These are the activations of a small neural network, seen along a few directions. Each row is one input.
In each table, some parts of the input vary, and every possible input appears once, in random order.
Descriptions start from the smaller parts, as in this example, which fits no table here: one of 2 separate values, together with either a single point or one of 11 places along a line or (one of 4 places along a line, together with one of 8 places around a ring).
Shared parts are said once, and a part with two or three values counts as separate values.
In the rows, 128 means zero.

Other details of the inputs vary at random and push rows far along two fixed directions, the same in every table; ignore that.

A family of inputs:
x1: [125 126  98 136 134 128 106  97 153 117 112]
x2: [125 184  55 157  70 148  73 110  65 149 114]
x3: [102 178  67 150  35 179  95 162  86 143 135]
x4: [178  71 138  96 157 128 221 188  49  54 132]
x5: [121 202  60 164  78 128  83 140  68 155 109]
x6: [158 124 144 137 165 109 150 126 127 112 120]
x7: [141  90 150  97  78 116 193 140  58 101 131]
x8: [ 86 193  58 154  76 126  66 141  89 200 171]
x9: [169  86 169 100 182 115 183 154 124  92 110]
x10: [154  77 146  74 121 131 203 175  70  94 161]
x11: [ 97 180  37 178  81 149  49 149  68 151 122]
x12: [150 116 130 109 157 132 163 142 112 116 110]
x13: [181  62 150  78 132 155 194 169  58  42 107]
x14: [156  95 119 100 126 162 174 175  67  94 102]
x15: [113 176  26 167  53 156  83 187  21 144 119]
x16: [108 150 152 111 112 104 111 116 138 146 137]
x17: [124 122 156 105 152 115 130 130 152 160 154]
x18: [165  81 130  90 143 154 195 173  65  87 111]
x19: [118 102 171 122 146  87 151  64 197 150 114]
x20: [150 117 133 129 155 119 123  88 161 117 105]
x21: [ 80 195  43 136  67 134  78 135 104 199 150]
x22: [148 138 166 155 195  89  87  69 223 159 123]
x23: [168  62 165  93 165 144 170 159 107  73  99]
x24: [171  87 129 106 148 126 197 180  60  76 126]
x25: [112 158 121 150 183 102  90  93 219 173 102]
x26: [133 193  27 163  46 137  91 152  17 134 137]
x27: [106 145 153 147 130 156 120 115 195 148 126]
x28: [140 110 143 135 158 119 108 101 157 110 117]
x29: [114 182  30 155  54 152  87 185  17 151 115]
x30: [ 99 174  66 172  44 161  89 172  82 132 156]
x31: [107 126 155 105 170 107 120  92 229 175 137]
x32: [151  74 182  74 144 113 197 153 107  84 158]
x33: [111 140 137 148 179 134  63  84 210 169  96]
x34: [ 87 178  71 146  31 129 102 107  67 177 132]
x35: [101 188  39 174  74 148  50 135  68 141 129]
x36: [108 137 123 148 175 125  67  89 221 162  90]
x37: [181  57 144  88 138 151 197 169  55  39 121]
x38: [174  59 138  98 157 139 214 193  48  58 132]
x39: [ 99 148 144 154 138 135  83 102 251 161 123]
x40: [155 114 146 146 162 112 113  96 143 117 125]
x41: [190  86 160  84 152 135 194 126 106  82 112]
x42: [129 127 149 143 171 123  95 128 178 150  99]
x43: [102 127 143 129 115  97 131  76 178 162 122]
x44: [106 121 164 148 137  86 125  78 169 155 148]
x45: [148 107 106 129 134 135 151 174  68 108 126]
x46: [142 104 147 114  89 168 188 184  86  78 130]
x47: [100 142 184 112 174 103  99  73 233 177 140]
x48: [ 92 197  36 180  10 168  68 179  58 149 150]
x49: [128 129 112 137 138 137 101  93 142 124 117]
x50: [120 133 115 138 167 121 109 119 179 155 103]
x51: [ 88 193  60 154  25 183  87 187  38 126 138]
x52: [105 132 179 168 170 129 113 108 233 140 145]
x53: [ 88 152 159 168 160 138  81 116 205 140 152]
x54: [138  87 176  64 137 112 196 128 139  90 129]
x55: [131 107 145  98 103 187 181 176  79  72 135]
x56: [145  76 172  83 163 117 190 148 127 105 166]
x57: [177  89 161 113 175 115 200 146  98  69 126]
x58: [136 103 160 152 195 104  96  77 206 122 129]
x59: [137 146 146 158 160 107  70  75 180 152 111]
x60: [ 79 205  73 152  53 112  62 125  88 176 153]
x61: [121 211   4 153  28 143  78 137  44 156 110]
x62: [128 136 118 128 138 149  96 104 142 130 104]
x63: [162 131 152 127 154 109 119 105 155 130 112]
x64: [ 99 153 148 124 168 115  89  87 209 205 152]
x65: [100 152 157 127 158 102  80  95 215 197 144]
x66: [155  73 164  92  93 111 210 134  58  90 125]
x67: [133 152 165 146 201 105 103  68 224 165 102]
x68: [105 151 145 104 113 117 120 104 141 150 136]
x69: [140 113 136 120  82 162 152 180 101  92 134]
x70: [100 163  71 161  35 110 109 118  46 161 140]
x71: [148  90 134 125 155 139 133 148 112  99 113]
x72: [155  69 163  66 122 125 222 179  53  57 166]
x73: [149  91 128 106 152 141 165 156 129 101  94]
x74: [121 130 129 133 166 128  90  86 204 136  97]
x75: [146  84 194  69 147 112 184 144 128  97 144]
x76: [152 127 127 119 155 118 160 120 141 112  99]
x77: [101 126 175 131 169 144 118 110 232 127 125]
x78: [131 152 112 172 142 112  75  90 138 140 132]
x79: [ 92 151 161 165 155 139  80 117 205 145 146]
x80: [114 117 170 135 155 141 145 113 230 128 119]
x81: [122 123 136 163 179 108  82  80 188 126 137]
x82: [143  88 141  94  82 125 203 122  56 106 124]
x83: [119 108 163 142 134  86 144  83 145 140 142]
x84: [110 136 148 104 148 123 119 104 181 176 144]
x85: [175  51 165 100 177 138 205 181  90  58 121]
x86: [154  70 150  45 109 134 232 173  70  62 139]
x87: [ 94 155 161 137 149  87  90  88 188 160 155]
x88: [110 125 168 129 194  97 109 100 208 175 172]
x89: [110 125 145 144 106  95 128  95 133 154 143]
x90: [ 84 204  36 186  13 172  82 176  53 151 146]
Each input here is: one of 5 places along a line, together with either one of 3 separate values or one of 6 places along a line or one of 9 places around a ring.
- Changing only the place on the line of 5 turns x18 into x29. The same change can be made to x34. Which row results? => x7
- Change only the place on the ring of 9 in x73. List by row number the other rows that result. => x1, x20, x25, x36, x50, x61, x74, x76
- Change only the place on the line of 6 in x56. List by row number the other rows that result. => x44, x72, x83, x87, x88
- Change only the place on the line of 6 in x84. List by row number the other rows that result. => x34, x47, x64, x68, x82

A family of inputs:
x91: [ 88 154 138 132 122 121 114 113 179 163 160]
x92: [151 102 202  96 203  77 148  54 219 152 102]
x93: [158 117 120 122 136 136 164 170  68  85 140]
x94: [164  49 159  81 181 145 177 143 116  72 121]
x95: [103 183  92 152  97 136  93 137 134 173  98]
x96: [101 172  79 181  56 148  93 144  90 134 112]
x97: [117 161  41 146  78 109  96 107  59 160 114]
x98: [117 152 125 115 136 143  85 114 151 155 114]
x99: [107 121 129 115  76 135 178 174  85 125 148]
x100: [141 101 210 150 227  92 135 113 224 136 121]
x101: [132 149 132 152 152  72  97  82 135 166 133]
x102: [175  82 165 119 167 128 188 165 105  86 136]
x103: [151  91 103  99 133 145 154 160  84  82 122]
x104: [105 132 118 100  80 135 139 155  96 126 166]
x105: [161 110 127  97 115 155 184 166  90 103 109]
x106: [121 136 105 161 155 130  95 113 175 159 112]
x107: [154 119 122  89 122 154 178 159  91  92 112]
x108: [109 170  38 156  93 150  89 143  86 141 119]
x109: [104 176  91 173  91 146  77 111 134 134 125]
x110: [148 100 135 113 104 150 151 146  90  65 129]
x111: [119 119 125 112  77 143 177 167  87 125 159]
x112: [128  98 199 133 185 128 100  77 218 117 126]
x113: [110 182  85 127 102 139  71 126 132 160 116]
x114: [125 133 150 152 130  92 103  56 167 143 119]
x115: [ 97 145 137 121  99  83 125  82 141 179 157]
x116: [127 131 161 142 188 114  79 107 175 148 141]
x117: [127  83 161  71 106 145 184 160  84  97 166]
x118: [118 123 122 155 161 122 114 124 173 146 101]
x119: [115 159 109 178  97 143  89 113 147 141 121]
x120: [167  88 160 101 169 122 162 159 104  78 143]
- Changing only one part turns x115 into x92. The same change can be made to x111. Which row results? => x105
- What do these inputs look like to the network? => one of 5 separate values, together with either a single point or one of 5 places along a line
- A walk changes only the place on the line of 5. It starts at x99 and steps to x111. List the rest of the walk in order. => x91, x104, x117
- List by row number the other rows that have the choice among 5 separate values in common with x97. => x94, x103, x106, x108, x118
- List by row number the other rows that have the choice among 5 separate values in common with x112. => x96, x109, x110, x114, x119

A family of inputs:
x121: [146  68 195  73 146 137 207 136 132  82 138]
x122: [104 159 119 170 170 111  55  76 215 185 103]
x123: [146  83 161  89 119 119 197 140  92 107 146]
x124: [ 94 158 141 144 141 104  64  65 220 198 121]
x125: [133 159  88 143  93 135  95 137  73 134 120]
x126: [102 141 155 161 198 117  74  81 250 164 108]
x127: [147  68 196  91 149 122 211 147 129  87 149]
x128: [ 94 146 168 148 163  78  85  59 232 187 142]
x129: [116 174  57 152  91 147  85 158  73 152 111]
x130: [147  67 185  96 138 125 208 161 121  83 147]
x131: [118 140 169 162 194 116  64  89 247 158 121]
x132: [128 154  73 151  90 130 111 127  79 127 122]
x133: [131 167  76 139  95 142 113 148  86 140 123]
x134: [138 103 127 124 143 145 144 147 136 100 114]
x135: [113 152 159 165 181 118  77  80 236 164 122]
x136: [160  93 148 120 157 126 164 118 129 107 120]
x137: [139  84 163  92 113 132 193 156 106  96 154]
x138: [170  90 142 109 137 129 181 138  94  76 119]
x139: [150 120 110 127 116 132 134 147  76  95 117]
x140: [ 97 180  75 122  61 137 104 137  83 166 137]
x141: [100 143 177 156 173  75  86  59 241 185 140]
x142: [157 102 169 102 179 122 167 134 151 101 120]
x143: [165 105 121 106 109 134 163 158  47  71 120]
x144: [113 175 142 156 178 103  51  86 219 183 118]
x145: [ 93 191  45 140  16 136  99 137  26 148 144]
x146: [149  70 188  77 133 138 207 143 121  77 148]
x147: [175  72 167  90 176 129 204 143 127  82 122]
x148: [108 155  82 124  62 127 108 125  86 142 125]
x149: [174  66 153  98 161 123 196 135 112  62 114]
x150: [ 97 188  37 122  25 148 100 161  43 161 129]
x151: [111 176  69 159  81 154  80 154  76 136 125]
x152: [ 98 144 176 139 170  88  80  48 246 182 128]
x153: [126 104 174  98 131 132 172 125 134 107 146]
x154: [158  66 183  70 138 128 207 129 110  90 132]
x155: [153 125 108 128 109 141 146 140  79 112 120]
x156: [122 167  75 150  86 130 101 133  75 125 120]
x157: [157 101 107 104 123 152 176 179  57  88 110]
x158: [ 96 161 131 177 171 127  54  90 218 175 110]
x159: [149  88 163 120 170 144 155 145 137  92 112]
x160: [153  85 159 117 168 135 162 132 166  91 122]
x161: [134  88 166  92 118 130 196 152 101  97 152]
x162: [114 168  49 163  77 141  84 141  63 139 109]
x163: [133 101 135 112 143 136 134 143 123 107 153]
x164: [ 80 178 121 151 105 126  61  92 190 188 140]
x165: [ 98 155 133 159 179  98  43  65 215 196 143]
x166: [110 148 154 167 184 115  80  75 236 166 123]
x167: [105 163 129 176 159 120  61  82 225 175 126]
x168: [147  93 159  89 127 117 200 158  99 108 147]
x169: [159 106 100 100 116 145 182 171  64  85 119]
x170: [142 111 123 112 155 134 151 146 129 112 108]
x171: [157  99 154 120 148 142 159 139 142  94 127]
x172: [112 181  21 165  46 159  82 159  21 149 110]
x173: [ 98 170  80 153  60 120 106 138  72 167 141]
x174: [153  63 168  84 167 137 187 153 107  71 151]
x175: [165  67 147  99 161 128 189 143 108  66 105]
x176: [177  57 175 101 180 134 185 142 117  79 106]
x177: [102 180  20 147  44 137  76 150  15 141 149]
x178: [ 96 164 126 147 180 101  51  85 212 193 145]
x179: [135  99 129  84  84 153 183 164  70  88 131]
x180: [ 96 171  78 154  59 112 104 135  73 155 140]
x181: [162  77 183  98 169 139 194 148 128  65 124]
x182: [146  63 209  81 172 125 179 118 199 100 129]
x183: [151 121 111 127 116 140 133 149  74 108 118]
x184: [ 97 178  75 142  63 123 114 157  72 165 144]
x185: [108 182  28 167  42 170  76 178  34 137 119]
x186: [ 93 163 149 164 144  89  73  72 211 205 142]
x187: [162  94 168 104 184 125 157 141 147 101 117]
x188: [115 157 153 163 181 103  68  69 224 175 116]
x189: [161  86 150 114 166 125 165 120 141 100 114]
x190: [137  96 193  84 167 112 177 112 169 121 141]
x191: [103 189  22 162  41 163  90 163  40 135 125]
x192: [ 89 168 150 151 141 100  69  58 211 199 138]
x193: [108 168  55 164  73 162  83 159  78 140 117]
x194: [ 96 171  78 151  48 136 105 154  79 156 155]
x195: [124 155  69 156  93 138  91 141  70 130 108]
x196: [128  91 188 113 153 115 177 134 153 111 143]
x197: [158  94 150 107 136 146 176 159 106  72 128]
x198: [158  96 168 112 157 135 148 142 140  88 126]
x199: [ 93 156 162 138 165  89  89  80 231 200 145]
x200: [112 181  75 154  78 149  80 150  75 135 127]
- What do these inputs look like to the network? => one of 5 places along a line, together with either a single point or one of 6 places along a line or one of 9 places around a ring
- Changing only the place on the line of 5 turns x179 into x124. The same change can be made to x151. Which row results? => x183
- Changing only the place on the line of 5 turns x138 into x171. The same change can be made to x149. Which row results? => x160
- A walk changes only the place on the line of 5. It starts at x137 and steps to x161. List the rest of the walk in order. => x199, x123, x128
- Change only the place on the line of 6 in x140. List by row number the other rows that result. => x150, x168, x184, x190, x199
- Change only the place on the line of 6 in x194. List by row number the other rows that result. => x130, x137, x146, x164, x182
- A walk changes only the place on the ring of 9. It starts at x135 and steps to x181. List the rest of the walk in order. => x200, x151, x159, x158, x126, x191, x166

A family of inputs:
x201: [140 104 157 106 133 130 159 118 182 107 123]
x202: [118 117 163 122 182 102 118 103 187 170 127]
x203: [158 123  89 131  93 142 105 128  60 106 108]
x204: [174  85 147 116 145 146 138 148 116  76 106]
x205: [149  90 166 106 110 144 206 134 100  84 126]
x206: [124 156  91 172 135 125  95 133 150 150  89]
x207: [116 123  97 135  92 111 132 124  70 123 156]
x208: [121 181 101 150 116 128  90 138 118 172 142]
x209: [ 96 143 169 116 168 134  99 108 213 148 122]
x210: [108 177 102 154 107 120  83 148 129 150 157]
x211: [110 123 156 130 183 125 101 119 205 175 138]
x212: [117 111 178 140 134 113 135 112 145 126 129]
x213: [114 160  91 162 152 153  75 125 145 130 128]
x214: [111 131 173 102 158 115 131 103 175 132 110]
x215: [119  98 152 129 144 105 153 124 124 109 153]
x216: [121 119 173 138 144 149 140 110 194 131 136]
x217: [151  97 148 108  98 139 190 115  95 100 128]
x218: [100 162 117 116 102 136 104 134 130 141 116]
x219: [138 103 156  73 129 124 172 120 106 100 115]
x220: [135 104 142 107 156 106 136 107 141 158 130]
x221: [157 110 158 105 160 147 171 165 112 110 151]
x222: [143 118 141 151 187  98 119  84 191 147  86]
x223: [169  90 139 115 135 142 145 144  86  75 105]
x224: [138  91 143  81 138 122 179 142 112 113 124]
x225: [136 100 143 106 149 125 148 148 132 138 131]
x226: [ 89 153 107 167 115 111  80 118 148 158 155]
x227: [127 127  82  96  86 126 142 134  69 140 128]
x228: [137 141  81 141 122 149 117 149  82  98 120]
x229: [105 152  88 122  99 130 102 140 126 164 127]
x230: [150 127 164 119 177 102 134  94 158 155 140]
x231: [123 158  89 163 113 161  51 136 128 136 117]
x232: [140 143 114 124 104  95 129 128  89 129 148]
x233: [116 134 171 150 144 127 118  88 217 152 126]
x234: [129 169 103 136 111 127 121 142  78 153 141]
x235: [112 130 100 108 110 150 129 158 114 139 137]
x236: [104 146 131 157  98 111  91  92 129 160 132]
x237: [136 107 160 105 137 122 164 105 172 109 121]
x238: [163  92 134 124 156 125 185 151 102  87  87]
x239: [142  97 144  96 118 157 178 148 141  87 134]
x240: [127  81 152 119 144 135 168 156 115  88 166]
x241: [111 124 134 142  92 152 129 157  97 116 143]
x242: [106 144 118 154  74 135 109 145  96 134 134]
x243: [119 170 105 147 101 104  96 146 119 143 148]
x244: [145 139  63 131 102 143 127 132  38  98 121]
x245: [108 180 115 156 118  90  82 117 140 162 145]
x246: [135 137  75 151 111 159 136 178  83 112 100]
x247: [124 156  90 153 141 133  97 116 110 121 116]
x248: [133 123 135 113 121 115 135  81 172 134 123]
- What do these inputs look like to the network? => one of 4 places along a line, together with either one of 3 separate values or one of 9 places around a ring
- Changing only the place on the line of 4 turns x247 into x213. The same change can be made to x212. Which row results? => x241
- Changing only the place on the line of 4 turns x210 into x243. The same change can be made to x240. Which row results? => x226
- List by row number the other rows that have the place on the line of 4 in common with x236. => x203, x207, x217, x219, x220, x222, x227, x230, x232, x244, x248
